A small network was trained on invented records. Each row is its activation on one of them, seen along a few directions.
Records have a field called GOPU. Each example row is followed by its value.
Records without GOPU are marked none.
The largest differences between rows may come from other fields.
Strong random noise was added to every row along 6 fixed directions; ignore it. To show where, here is one row again and again, with new noise each time:
[-46,-146,107,61,78,221,-33,80,226,125,-314,188,-22,69,-290,125,-125,-146,-195,161,45,328,-54,44,175,-223,-162,38]
[-161,-8,40,51,-399,-160,-46,122,366,6,41,-109,88,-71,465,65,182,44,98,-144,-180,133,151,19,-336,92,-115,-65]
[182,124,127,-6,-1,-90,30,82,139,-234,-154,-182,156,-17,18,1,-117,-50,31,-179,-51,71,-237,85,-188,-81,62,-39]
[20,-108,94,197,-129,9,37,113,90,62,63,65,-9,158,74,-12,4,-88,98,53,-26,-1,34,-75,126,74,-211,-39]
[36,65,21,-73,-189,65,-99,-96,376,-21,-162,-287,-28,-3,159,52,-171,105,-103,-75,-307,558,-145,70,-200,-76,-109,226]
[18,-84,138,223,-199,-162,142,408,260,-5,85,172,77,109,61,-28,213,-143,292,74,131,-198,-21,-51,95,132,-260,-202]
[-104,-107,97,125,60,62,-35,-35,53,91,-215,132,67,22,9,110,-61,-156,-160,17,-16,48,114,24,43,-165,-34,-10]
[313,113,65,344,-349,-412,232,197,169,-105,496,-282,-29,309,510,-294,100,38,628,-4,-221,-327,-197,-183,155,471,-383,102]

[175,-59,159,199,-78,141,-46,193,-71,-148,169,-111,53,78,-22,-126,-112,-49,61,-146,167,-144,-6,-89,-33,148,-85,-319] => paka
[150,72,33,39,-58,-313,124,146,74,-164,271,-165,76,-2,176,-266,106,38,297,-70,54,-365,-279,-119,-39,169,-69,26] => sepav
[-231,55,-33,-150,-546,-71,7,391,261,-90,-29,-26,96,-157,323,296,231,102,114,-252,-1,188,227,127,-504,99,177,-377] => vedo
[-98,-85,34,68,59,37,-128,44,259,59,-36,12,136,-127,-53,-144,23,-39,-196,-23,151,-51,-64,33,-120,-206,-72,-15] => vev
[24,13,-115,-84,-260,-18,-25,73,348,104,172,-105,-189,48,89,-117,85,230,222,145,-213,363,-79,-36,18,181,-295,236] => none
[-280,-218,22,103,-86,109,-40,158,-88,170,1,270,-14,26,82,176,130,-136,-55,117,132,-143,319,-86,87,30,-46,-227] => baki
[309,179,0,92,34,-99,189,-374,-703,-201,416,-303,-178,311,260,-92,-305,78,265,-244,-308,-161,-44,-159,221,285,236,181] => sepav
[-4,167,-16,-55,-165,-218,-108,-88,287,-126,111,-409,133,-132,470,-156,4,172,-22,-357,-245,29,-70,75,-422,29,73,53] => vev
[-48,-7,-3,-39,-353,137,-10,306,505,79,-52,16,-211,84,-32,65,34,87,114,166,6,426,-14,20,59,176,-236,-27] => paka
[56,-102,135,100,-385,172,-124,232,405,-102,11,-271,98,45,281,-47,-72,98,19,-198,-102,256,-2,-38,-292,104,-153,-179] => sume
[210,65,4,-160,-199,144,-133,-10,-311,-310,346,-339,-1,37,-80,-85,-152,227,50,-299,-16,148,-171,-96,-314,95,74,-206] => baki
[-115,-127,109,-163,154,212,-182,272,257,-60,-485,156,177,-226,-403,135,-34,-132,-356,-18,283,188,-131,113,-246,-424,108,-253] => baki
[-89,-223,110,11,-303,273,-216,255,341,-14,139,-20,120,-89,36,-119,-15,107,-165,-125,134,221,79,-22,-345,-12,-161,-349] => vev
[109,184,8,-99,77,-90,221,237,218,-73,-331,159,-30,76,-358,131,-17,-166,176,154,134,98,-296,110,224,-68,46,56] => letob
[-407,-80,-28,69,28,-135,42,4,64,201,-111,368,104,-192,90,183,302,-128,-78,30,185,-286,412,26,20,-175,113,-128] => nodo
[-37,-2,-37,97,293,-10,120,-127,193,298,-208,252,-239,28,-320,33,-42,-97,-117,431,32,100,-62,38,583,-208,-236,412] => sove
[-312,-127,-104,126,-19,-95,-141,-379,171,355,55,9,-88,-111,377,-129,120,107,-234,144,-207,-77,262,-104,54,-68,-272,388] => sove
[259,-16,29,192,377,112,-30,-172,5,65,-44,-47,1,139,-346,-270,-293,-127,-172,192,65,-73,-349,-63,356,-202,-185,269] => zelel
[78,-149,28,241,-238,257,20,244,324,189,141,-20,-189,270,13,-82,-151,87,142,220,-114,321,-80,-145,277,168,-454,31] => vedo
[180,197,68,-318,-161,4,-40,102,-140,-453,138,-283,144,-203,19,-54,-140,98,26,-453,60,74,-176,88,-571,46,404,-319] => maki
[-124,-63,-63,-65,-338,40,-181,-142,-57,18,379,-144,-35,-102,352,-206,77,246,-67,-154,-138,2,170,-111,-322,190,-104,-18] => sove
[164,22,51,148,-120,79,43,7,-128,-63,195,-87,19,174,138,-78,-103,59,170,-102,-85,9,-19,-102,18,182,-35,-88] => zelel
[-108,54,-77,-22,66,-211,32,108,356,112,-96,108,7,-123,-88,-8,216,69,49,182,45,-9,-170,34,87,-203,-154,191] => vedo
[-109,34,138,113,352,-290,126,254,-10,-7,-331,364,252,-87,-158,97,128,-267,5,-6,403,-615,23,149,122,-192,149,-194] => nup
[138,25,23,-154,-282,114,-47,329,358,-138,163,-110,-81,-26,-343,-185,126,206,148,82,160,330,-357,-10,-90,49,-306,-72] => paka
[206,50,-32,267,257,-212,23,-479,-146,44,265,-391,-53,217,377,-400,-336,41,43,37,-364,-328,-263,-170,327,58,-230,563] => sepav
[-110,-178,-69,59,-150,444,-9,-221,-217,292,27,84,-301,257,26,195,-195,-7,-87,113,-130,339,354,-134,352,103,-12,91] => nodo
[-182,-219,-43,13,-341,200,-43,132,-89,263,316,244,-209,154,96,139,240,69,90,93,63,116,364,-145,74,240,-164,-215] => zelel
[96,-45,34,209,-56,43,255,340,475,175,-181,92,-219,266,-127,59,23,-95,361,384,-36,242,-149,-26,488,150,-371,182] => none
[-28,168,-137,-29,263,-245,194,-252,-22,230,-95,295,-200,41,-128,85,46,-81,79,377,-118,-49,-4,1,539,-94,-19,444] => letob
[464,98,4,34,307,120,1,-282,-312,-159,74,-371,-110,214,-195,-230,-444,61,-3,-35,-158,39,-359,-41,179,0,-10,308] => none
[96,45,20,204,-141,-95,296,180,55,91,64,148,-165,279,174,55,26,-128,391,213,-125,-119,33,-112,352,257,-176,43] => letob

Which value of GOPU does each new row have?
[-33,-105,38,-1,-259,80,-79,157,-176,-86,346,15,93,39,59,-91,189,45,98,-130,188,-166,85,-125,-208,203,2,-355] => zelel
[169,76,59,-50,-106,-146,-91,-8,-158,-292,145,-337,218,-77,325,-127,-42,92,115,-408,-102,-225,14,45,-441,116,209,-186] => none
[85,133,-91,-68,178,-120,219,-12,-104,66,-20,147,-211,132,-302,103,22,6,183,336,6,26,-215,-44,522,2,-43,276] => baki
[-189,53,-97,-81,-53,-105,-162,-119,168,29,-4,-141,71,-210,163,-5,59,123,-154,-72,-114,130,-36,11,-247,-121,-26,161] => baki
[41,196,-39,110,-235,-434,203,119,170,-62,262,-87,-73,43,457,-111,281,36,421,21,-149,-381,43,-31,119,334,-79,49] => paka
[2,269,-50,-258,-87,-344,82,191,291,-202,-23,-114,72,-229,-13,77,218,140,164,-31,11,64,-277,126,-235,-51,36,41] => baki
[-448,109,-126,-115,116,-160,-88,-492,119,233,-483,37,24,-373,432,278,85,-58,-408,-39,-272,50,409,215,-221,-381,283,368] => sove
[-203,9,86,366,99,-400,167,262,477,126,-438,169,195,-21,389,61,110,-304,103,177,6,-468,65,67,102,-150,-102,59] => baki
[-85,28,-98,0,-164,-257,160,253,210,122,142,238,-85,37,143,17,367,7,297,174,88,-88,24,-28,165,197,-180,-20] => zelel
[-339,128,-31,133,171,-635,57,-66,555,179,-245,119,245,-399,491,-181,355,-68,-45,135,-72,-552,41,127,-117,-237,-169,322] => sove
[290,-44,-52,186,-246,281,48,23,-228,17,365,-251,-243,390,70,-97,-269,71,226,31,-178,172,-106,-213,303,318,-159,76] => vedo
[-334,17,-35,-58,24,-203,-224,-304,316,59,-171,-200,200,-394,454,-30,10,12,-366,-204,-166,-9,152,97,-504,-323,127,180] => sepav
[58,-125,-16,-137,-362,171,-216,25,-252,-152,561,-95,-11,0,-73,-190,107,211,5,-235,113,32,11,-190,-387,167,-105,-280] => letob
